data = ((16, -21, -23, -7, -4, -13, -17, 19, -10, -17, 2, 28, 9, 10), (-3, -13, 5, 30, -18, -6, 2, -3, -15, -24, 29, -14, 22, -7), (-10, 26, 14, -16, -1, 27, 20, -1, 14, -5, 3, -22, 21, 5), (-49, 9, -3, 1, 7, 2, -15, -16, 7, 5, 7, -11, 20, -3), (-10, 33, -28, 13, -7, 6, -18, -13, 0, -15, -5, 17, -21, 4), (25, 0, 11, 28, 18, 3, 3, -8, 12, -35, 4, -2, 2, 25), (-2, 16, -3, -4, -35, 9, -15, -6, 28, -1, 32, 10, -7, -22), (-15, 26, -17, 2, -12, -25, -18, -12, 15, 5, -18, 12, -6, -6), (-3, 22, -5, -20, 3, 16, 2, -22, -8, 16, -25, -14, 17, -5))
Read off the 2nd largest entry.
A: 32
The entry just right of -20 is 3
Read off the third entry in reading order.
A: -23
The first entry in reading order: 16
The entry just left of the largest entry is -10
The entry just right of the smallest entry: 9
Read off the third largest entry.
A: 30
Read off the maximum.
A: 33
The entry just left of -23: -21
